These are the activations of a small neural network, seen along a few directions. Each row is one input.
In each table, some parts of the input vary, and every possible input appears once, in random order.
A made-up example of a description, with smaller parts first: one of 4 places along a line, together with either a single point or (one of 2 separate values, together with one of 5 places around a ring) or one of 11 places around a ring.
Shared parts are said once, and a part with two or three values counts as separate values.
In the rows, zero is written as 128.

Other details of the inputs shift rows strongly along three fixed directions, in all tables alike. That doesn't count.

Table:
r1: [147 121 156 199  66 123  51  86 127  98 153 164  90]
r2: [163 154 148 175 121 130 154 101 180  94 105 173 104]
r3: [115 135 110 111 132 148 154 143 113 148 124 111 150]
r4: [142 129 127 144 158 109 160 121 155 111  97 158 119]
r5: [ 94 127 121  98 116 146 138 154 113 149 133 104 154]
r6: [155 126 132 183 165 110 124 116 158  79  90 184 131]
r7: [ 97 158 136 149  68 180 153 158 118 153 126 118 185]
r8: [ 92 127 115 159 111 159 112 163 106 126 109 144 177]
r9: [ 89 113 119 136  83 148  64 145  71 147 141 102 160]
r10: [128 132 126 202 140 126 114 149 138  84  83 192 151]
r11: [ 97 115 128  56  95 139 107 144  83 174 180  60 121]
r12: [118 129 121 107 134 140 151 143 125 136 118 110 154]
r13: [121 153 115  69 156 144 199 161 143 153 112  99 141]
r14: [112 106 122 113  87 132  95 140  85 150 163  96 138]
r15: [157 119 130 129 137  96 118 111 136 119 140 136  94]
r16: [146 152 114  78 178 135 221 137 156 145 113 106 127]
r17: [152 123 129  88 144 108 128 115 132 135 146 103 100]
r18: [154 123 128 182 152 100 136 118 160  84  94 189 125]
r19: [102 125 122  84 111 146 136 159 104 158 149  87 146]
r20: [110 122 122  86 116 142 131 146 103 155 143  81 148]
r21: [120 131 109 158 114 141 120 151 108 128 112 139 161]
r22: [132 116 129 151 135 125  95 119 119 113 126 140 129]
r23: [155 137 131 119 181 109 155 112 164 108 119 150  93]
r24: [110 150 145 122  69 159 144 139 125 157 146 103 155]
r25: [ 97 133 110 135 105 152 144 169 100 142 110 118 178]
r26: [142 131 127  86 169 118 161 108 148 137 127 109 107]
r27: [127 132 131 198 153 115 118 130 149  82  79 199 134]
r28: [152 125 126 193 149 109 122 122 147  87  96 187 128]
r29: [167 122 143  84 180  86 141  80 172 120 157 127  51]
r30: [151 123 170 153  78 102  81  81 142 123 170 138  80]
r31: [156 131 132  73 171 114 168 115 161 133 150 110  90]
r32: [107 146 114 126 145 147 166 157 130 131  78 129 172]
r33: [115 113 120 103  96 124  98 130  93 154 160  93 124]
r34: [136  91 136 146 100  97  47  92 103 120 176 132  92]
r35: [124 129 126  94 147 127 154 128 132 140 120 106 131]
r36: [120 126 122 177 121 130  87 142 117 107 113 165 139]
r37: [122 137 113 113 141 145 141 138 121 141 117 111 147]
r38: [137 111 132  52 125 127 114 117 103 165 189  56 101]
r39: [171 102 146 109 147  84  72  74 130 114 178 118  55]
r40: [123 130 131 152 149 118 141 138 149 106  94 165 133]
r41: [105 104 122 108  88 130  93 131  88 151 164  95 136]
r42: [100 117 121 151 110 141  95 136 104 127 118 130 163]
r43: [110 138 108 164 138 153 158 155 126 124  84 155 177]
r44: [122 157 141  83  98 159 185 123 147 158 137  90 122]
r45: [148 118 162 157  68 114  58  74 129 117 174 134  69]
r46: [149 110 134  79 143 113 110  96 125 141 175  92  90]
r47: [128 111 122 139 108 114  80 111 104 133 152 126 112]
r48: [112 126 127 198 135 129 109 142 135  95  82 190 152]
r49: [ 99 157 137 185  77 174 137 145 126 133 105 150 183]
r50: [112 143 117  80 157 147 178 139 128 152 111  94 146]
r51: [110 145 115 115 147 157 176 168 132 138 102 123 166]
r52: [182 167 161  98 172 106 216  70 218 131 129 138  64]
r53: [181 135 137 116 187  88 148 100 179 103 130 151  67]
r54: [148 139 153 110  86 130 132 100 147 136 161 108  90]
r55: [ 88 104 118 170  71 141  56 145  69 136 141 128 161]
r56: [140 134 116 153 163 126 163 124 154 111  97 164 136]
r57: [123 144 106 149 145 143 157 145 132 127  93 147 158]
r58: [148  92 135 148 100 100  51 100 103 116 179 130  96]
r59: [141 119 130 128 145 108 126 105 136 124 135 136 102]
r60: [ 79 123 113  89  87 161 103 160  73 176 157  74 155]
r61: [119 111 134  98 117 122 103 122 108 141 150  95 122]
r62: [133 111 130 143 121 103 100 116 117 118 136 141 110]
r63: [130 127 131 194 144 116 125 143 154  80  81 197 147]
r64: [109 119 125 157 115 138  91 145 106 118 126 145 145]
r65: [105 108 131 191  82 118  38 143  92 106 126 162 140]
r66: [118 153 107 131 155 157 179 163 133 130  78 130 179]
r67: [113 154 113  96 160 155 208 166 139 141  82 107 174]
r68: [129 154 114  87 176 150 208 152 147 141  95 104 154]
r69: [169 126 141  71 173  88 156  99 164 124 155 112  60]
r70: [156 108 144  79 146  88 107  89 131 130 168  98  69]
Description of these inputs: one of 5 places around a ring, together with either one of 2 separate values or (one of 3 separate values, together with one of 4 places along a line).
The inputs of r67 and r70 match in every part but the place on the ring of 5. If r13 is changed in the same way as r67 into r70, which row does it become? -> r65
The inputs of r10 and r23 match in every part but the place on the ring of 5. If r53 is changed in the same way as r10 into r23, which row does it become? -> r36
Change only the place on the line of 4 in r67. List by row number the other rows that result. -> r12, r17, r20
Change only the choice among 2 separate values in r45. List by row number the other rows that result. -> r52
Change only the choice among 3 separate values in r10. List by row number the other rows that result. -> r16, r68

Table:
r71: [134 130 154 134 120 148  79  78 126 133 158 122 111]
r72: [142 142  98 131 200 137 200 111 153 123  80 152 155]
r73: [149 164 159 155 165 124 180 141 207  93  85 195 115]
r74: [149 120 132  93 211 111 143  76 162 123 133 126  87]
r75: [113 129 164  73  96 125  97 123 126 145 161  71  96]
r76: [169 185 119 127 167 163 229 131 188 112  53 139 162]
r77: [148 100 139 124 134 118  58 134 117 107 168 136 106]
r78: [176 122 137 100 138 120 113  51 134 145 187  97  71]
r79: [172 122 131 113  92 124 136 116 130 135 174 106  98]
r80: [ 66 136  68 195 121 151  95 191  82 117  81 178 160]
r81: [137 139 118 162 106 121  73 108 117 121 147 159  58]
r82: [122 116 140  64 196  93 154  91 164 140 146 111  80]
r83: [165 145 126 173 131 115 174 117 155 102  73 158 135]
r84: [136 122 144  63 186  84 150 120 163 124 128 105  84]
r85: [101 120  98 111 129 130 163 165  80 148 106  90 174]
r86: [119  85 114 200  96 100  53  94  83 104 139 168 132]
r87: [ 98 114 101 148 109 156  94 176  54 139 104 103 210]
r88: [156 122 166 161 111 122  41  97 126  93 139 136  98]
r89: [ 91 116 120  39 133 156 117 159  77 174 153  35 153]
r90: [131  98 148 150 127  78  48 130 132  90 169 169  86]
r91: [111 133 110  87  82 160 164 117  98 191 161  59 146]
r92: [122 138 162 175 151 115 127  91 172  92  94 179 101]
r93: [150 116 107 178 157 122 119 156 122  99 117 167 160]
r94: [113  90 137 166  77  79  46 130 105 102 126 149 122]
r95: [ 90 137 131 103  78 157 160 124 123 174 136  95 157]
r96: [ 93 149 133 167  70 165 157 188 130 141  99 149 192]
r97: [128 176 143 112 135 134 229 134 183 128  68 140 144]
r98: [137 148 116 104  92 178 140 152  99 159 171  77 149]
r99: [ 80 116 111  57 116 136 175 141 109 185 135  87 152]
r100: [101 113  94 180  87 143 117 188  72 125 116 152 196]
r101: [154 105 130  64 142  75 146 119 147 138 176 121  70]
r102: [140 148 143 187 141 154 120 149 159  94 112 168 141]
What is each input in this table made of? -> one of 2 separate values, together with either a single point or (one of 3 separate values, together with one of 5 places around a ring)
The inputs of r88 and r89 match in every part but the choice among 2 separate values. If r79 is changed in the same way as r88 into r89, which row does it become? -> r100
Change only the choice among 2 separate values in r84. List by row number the other rows that result. -> r75
